These are the activations of a small neural network, seen along a few directions. Each row is one input.
Each table varies a few parts of the input and shows all the possible inputs, shuffled.
Descriptions start from the smaller parts, as in this example, which fits no table here: one of 4 places along a line, together with either a single point or one of 11 places around a ring or (one of 3 separate values, together with one of 5 places around a ring).
Shared parts are said once, and a part with two or three values counts as separate values.

Other details of the inputs shift rows strongly along two fixed directions, in all tables alike. That doesn't count.

A family of inputs:
row 1: [-1  4 -8 -5 -2 -4  4 -2 -3 -2  2]
row 2: [-2 -4 -2 -6  2 -1 -4 -4 -7  3  7]
row 3: [-7  4  0 -3 -2  3 -6  0  0  3 -1]
row 4: [ 45  -6  11  38  50  -9 -14  17  39 -29   2]
row 5: [-7  1  4 -5  0  3 -4  1 -2  5  0]
row 6: [ 1 -3 -1 -6 -1  0 -2 -1 -7  2  8]
row 7: [-7  5  1 -3 -4  1 -2  0  2  0 -2]
row 8: [-4  4  1 -5 -3  2 -2 -1  2  5 -1]
row 9: [-2 -3 -2 -6  0 -2  1 -3 -4  0  6]
row 10: [-17   9   3  17  -3   6  15  -2   3   7  17]
row 11: [ 48  -5  11  35  48 -10  -7  16  42 -28   2]
row 12: [ 1 -2 -6 -5  0 -1 -4 -6 -5  5  6]
row 13: [-4  3  5 -5 -4  3 -1  4 -1  3  1]
row 14: [-7  4  5 -6 -4  0  3  2  2  0 -1]
row 15: [-5  8 -1 -3 -1  2 -5  1 -3  5 -3]
row 16: [-5  9  0 -3 -3  0  0  1  0  2 -4]
row 17: [-5  9  0 -3 -2  1 -2  1 -1  3 -4]
row 18: [-2 -1 -6 -4 -1 -2 -4 -4 -4  0  5]
row 19: [-2 -1 -2 -7 -2 -4  6 -2 -1 -3  5]
row 20: [ 0  0 -1 -8 -5 -3  8  1 -1 -4  6]
row 21: [-5  5  6 -6 -7  0  5  4  3 -1  0]
row 22: [ 0  3 -8 -4 -1 -3  1 -3 -5  0  2]
row 23: [-7  2  4 -5 -1  3 -3  1 -1  4  0]
row 24: [-4  4  1 -5 -2  3 -3 -1  1  6 -1]
row 25: [-7  1  4 -5  0  4 -6  1 -3  6  1]
row 26: [-4  2  5 -5 -3  4 -4  4 -3  5  2]
row 27: [ 48  -4   9  39  53  -9 -17  18  33 -24   1]
row 28: [-7  3  0 -2 -1  4 -9  0 -2  5 -1]
row 29: [-3 -1 -2 -7 -2 -4  7 -2  0 -3  4]
row 30: [-7  3  0 -2 -2  4 -8  0 -1  4 -1]
row 31: [ 41  -2  22  37  51  -5 -15  23  41 -24  -1]
row 32: [-8  7  1 -4 -6  0  2  0  4 -2 -3]
row 33: [-13   4  -4  16  -2   1  17  -3   0   5  23]
row 34: [-7  5  1 -3 -4  2 -3  0  1  1 -2]
row 35: [-2 -3 -2 -6  0 -2  0 -3 -5  1  6]
row 36: [ 0 -1 -1 -7 -3 -1  3  0 -4 -1  7]
row 37: [-5  7 -1 -3  0  3 -6  1 -4  6 -3]
row 38: [ 1 -1 -6 -6 -1 -2 -1 -5 -3  3  5]
row 39: [-2 -1 -6 -4 -1 -1 -6 -4 -5  1  5]
row 40: [ 1 -1 -6 -6 -2 -2  2 -5 -1  1  4]
row 41: [-7  3  5 -5 -3  0  2  1  1  1 -1]
row 42: [ 24 -76  -3  74 -37  17  32 -17 -47   1 -86]
row 43: [ 23 -77   3  68 -41  17  39 -13 -41  -4 -80]
row 44: [-1  5 -8 -5 -2 -5  6 -2 -2 -3  1]
row 45: [ 0 -2 -1 -6 -2  0  0  0 -6  1  7]
row 46: [ 0  0 -6 -7 -3 -3  6 -5  1 -1  4]
row 47: [ 0 -2 -1 -7 -3 -1  1  0 -5  0  7]
row 48: [-5  7 -1 -2  1  3 -8  1 -5  7 -3]
row 49: [-1  4 -8 -5 -1 -4  2 -2 -4 -1  2]
row 50: [-4  6  2 -6 -6  0  5 -1  6  1 -2]
row 51: [ 0  3 -8 -4  0 -3 -1 -3 -6  1  3]
row 52: [-5 10  0 -4 -3  0  2  1  1  1 -4]
row 53: [ 0 -1 -1 -7 -4 -2  6  1 -2 -3  6]
row 54: [-4  3  1 -4 -2  4 -5 -1  0  7 -1]
row 55: [-4  2  5 -5 -4  4 -2  4 -2  4  1]
row 56: [-4  5  1 -5 -4  2  0 -1  3  4 -2]
row 57: [-5  4  6 -6 -6  1  4  4  2  0  0]
row 58: [-4  6  2 -6 -5  1  3 -1  5  2 -2]
row 59: [-3  1 -6 -5 -4 -4  4 -3  1 -4  3]
row 60: [ 1 -3 -1 -6 -1  1 -3 -1 -8  2  8]
row 61: [-8  6  1 -4 -5  1  0  0  3 -1 -2]
row 62: [-5 11  0 -4 -4 -1  3  1  2  0 -5]
row 63: [-7  4  1 -3 -3  2 -5  0  0  2 -1]
row 64: [ 48  -5  10  40  54  -8 -20  17  32 -22   1]
row 65: [-7  2  5 -5 -2  2 -1  1  0  3  0]
row 66: [-7  4  6 -6 -4 -1  5  2  3 -1 -1]
row 67: [-3  0 -6 -4 -2 -2 -1 -4 -2 -2  4]
row 68: [-4  5  2 -5 -4  1  1 -1  4  3 -2]
row 69: [-2 -3 -2 -6  1 -1 -2 -4 -6  2  6]
row 70: [-4  1  5 -5 -2  5 -5  4 -4  6  2]
row 71: [-4  3  0 -4 -1  4 -6 -1 -1  8  0]
row 72: [-5  4  6 -6 -6  1  2  4  1  1  1]
row 73: [-2 -2 -2 -7 -1 -3  4 -2 -2 -2  5]
row 74: [ 1  0 -6 -7 -3 -3  4 -5  0  0  4]
row 75: [-2 -2 -2 -7 -1 -3  3 -3 -3 -1  5]
row 76: [ 1 -1 -6 -6 -2 -2  1 -5 -2  2  5]
row 77: [-2 -2 -6 -3  0 -1 -7 -5 -6  2  5]
row 78: [-5  8 -1 -3 -1  2 -3  1 -2  4 -4]
row 79: [-3  1 -6 -5 -3 -3  2 -3  0 -3  4]
row 80: [-2 -1 -6 -4 -2 -2 -2 -4 -3 -1  5]
row 81: [-5  3  6 -6 -5  2  1  4  0  2  1]
row 82: [ 1 -2 -6 -6 -1 -1 -3 -6 -4  4  5]
Each input here is: one of 2 separate values, together with either a single point or (one of 5 places along a line, together with one of 8 places along a line).
Changing only the choice among 2 separate values turns row 76 into row 8. The same change can be made to row 18. Which row results?
> row 3
Changing only the choice among 2 separate values turns row 82 into row 54. The same change can be made to row 22. Which row results?
> row 17
Changing only the choice among 2 separate values turns row 30 into row 39. The same change can be made to row 70. Which row results?
> row 60
Change only the place on the line of 5 in row 19. List by row number the other rows that result.
> row 1, row 46, row 53, row 79
Change only the place on the line of 8 in row 19. List by row number the other rows that result.
> row 2, row 9, row 29, row 35, row 69, row 73, row 75
Start at row 70 and move only the place on the line of 5, one step at a time. The first step leads to row 25. Which rows follow, in order?
> row 71, row 28, row 48

A family of inputs:
row 83: [ 18   8   4   8  32 -10  -3   7  30 -15  32]
row 84: [ 56 -28   9  74  41  -7  11  14  27 -33 -20]
row 85: [  9 -29   7  44  -9  15   6  -3  -9   5 -45]
row 86: [  3   5  -9 -21   6  -7 -10   0 -11   0  16]
row 87: [ 19  10 -10  -9  25 -11 -21   1  16  -9  11]
row 88: [-31   0 -12 -28 -33   2  19 -15 -23  15  25]
row 89: [-22  21  -3 -12  -9   4  -5   0 -10  14   4]
row 90: [ -8 -39   9  19 -45  14  27 -10 -28   8 -54]
row 91: [-35  18  -7 -37 -36   3   8 -10 -12  13  -7]
row 92: [ 10   1  -4 -18  16  -7 -16  -1   4  -3  17]
row 93: [-23   8 -13 -20 -21  -3  19  -9 -19   8  22]
row 94: [ 16  24  14   1  29  -8 -11  21  31 -17   8]
row 95: [  3  23   4   5  23   0 -19   7  24   1   6]
row 96: [ -2  17   9 -14   7  -2  -6   8  20  -4   4]
row 97: [-18  11 -16 -14 -11  -6  11 -13  -1   3  14]
row 98: [-22   8 -23 -39 -27  -4   0 -15 -33  13   7]
row 99: [ 19   6  -6 -11  26  -9 -20   2  15  -8  15]
row 100: [ 18  -2   1 -12  28  -7 -19   6  10  -8  23]
row 101: [ -9  17   9 -19  -3  -1   1  10   4   0   7]
row 102: [-15 -35   3  28 -40  20  15 -14 -35  18 -46]
row 103: [-22  17   1 -13  -8   6  -5   2 -12  14   9]
row 104: [ 15 -34  17  48   1  15   1   5  -5   0 -32]
row 105: [ 15 -39  20  35 -14  11  17   5  -6  -4 -43]
row 106: [  9  11  -4   3  22  -9   1   2  23 -11  25]
Describe the family of inputs behind these rows.
> one of 4 separate values, together with one of 6 places around a ring
Changing only the choice among 4 separate values turns row 93 into row 86. The same change can be made to row 97. Which row results?
> row 87
Change only the choice among 4 separate values in row 100. List by row number the other rows that result.
> row 88, row 104, row 105

A family of inputs:
row 107: [ 10 -11  -9   3   3  -5   3  -6  -5  -5   5]
row 108: [  7 -12  -5   6   7   1  -7  -2 -11   4   6]
row 109: [  8 -12  -6   5   6   0  -5  -3  -9   1   6]
row 110: [-4 -1  9 12 -1  6  6  3  3  2  2]
row 111: [  6   7 -19  15   5  -3  -8 -10  -5   4  -6]
row 112: [-6 -3 11 15  1 10 -3  5  1  9  3]
row 113: [  7  -2   5  -6  -2  -2   2   4   5  -6 -14]
row 114: [ -5  65  -8 -64  53 -23 -38  12  40  -7  92]
row 115: [  3  -3  10  -2   1   4 -10   5  -1   1 -12]
row 116: [  1  -4  12   0   2   5 -16   6  -3   5 -12]
row 117: [  4  -3   8  -3   0   2  -7   4   0  -1 -13]
row 118: [  8 -11  -7   4   5  -1  -2  -4  -8  -1   5]
row 119: [ 11 -11 -12   0   0 -11  10  -8   1 -11   4]
row 120: [  6  -2   6  -5  -2   0  -1   4   3  -5 -13]
row 121: [-1  1  3  9 -4 -4 19  3  8 -8  0]
row 122: [  2  -4  11  -1   2   5 -13   6  -2   3 -12]
row 123: [-2  1  5 10 -3  0 14  3  6 -4  1]
row 124: [  6 -12  -4   7   8   3 -10  -1 -12   6   6]
row 125: [-5 -2 10 14  0  9  0  4  2  7  3]
row 126: [ 11 -11 -11   1   1  -8   7  -7  -1  -9   4]
row 127: [-5 -2  9 13  0  7  3  4  2  4  2]
row 128: [-80  18 -19 -63 -78  12  27 -27 -53  40  15]
row 129: [-2  1  4  9 -4 -2 16  3  7 -6  0]
row 130: [  9  -1   2  -8  -4  -6   8   3   9  -9 -15]
row 131: [  8  -2   3  -7  -3  -4   5   3   7  -8 -14]
row 132: [-3  0  6 11 -2  2 11  3  5 -2  1]
row 133: [ 10 -11 -10   2   2  -6   5  -7  -3  -7   5]
row 134: [-10  15  -4  22   4   4   1  -4   7   6 -11]
row 135: [  5  -2   7  -4  -1   1  -4   4   2  -3 -13]
row 136: [ -2  13  -7   7   2   4 -14   1   4   1 -24]
Changing only one part turns row 133 into row 113. The same change can be made to row 108. Which row results?
> row 122
Describe the family of inputs behind these rows.
> one of 3 separate values, together with either a single point or one of 9 places along a line
Change only the choice among 3 separate values in row 107. List by row number the other rows that result.
> row 120, row 132
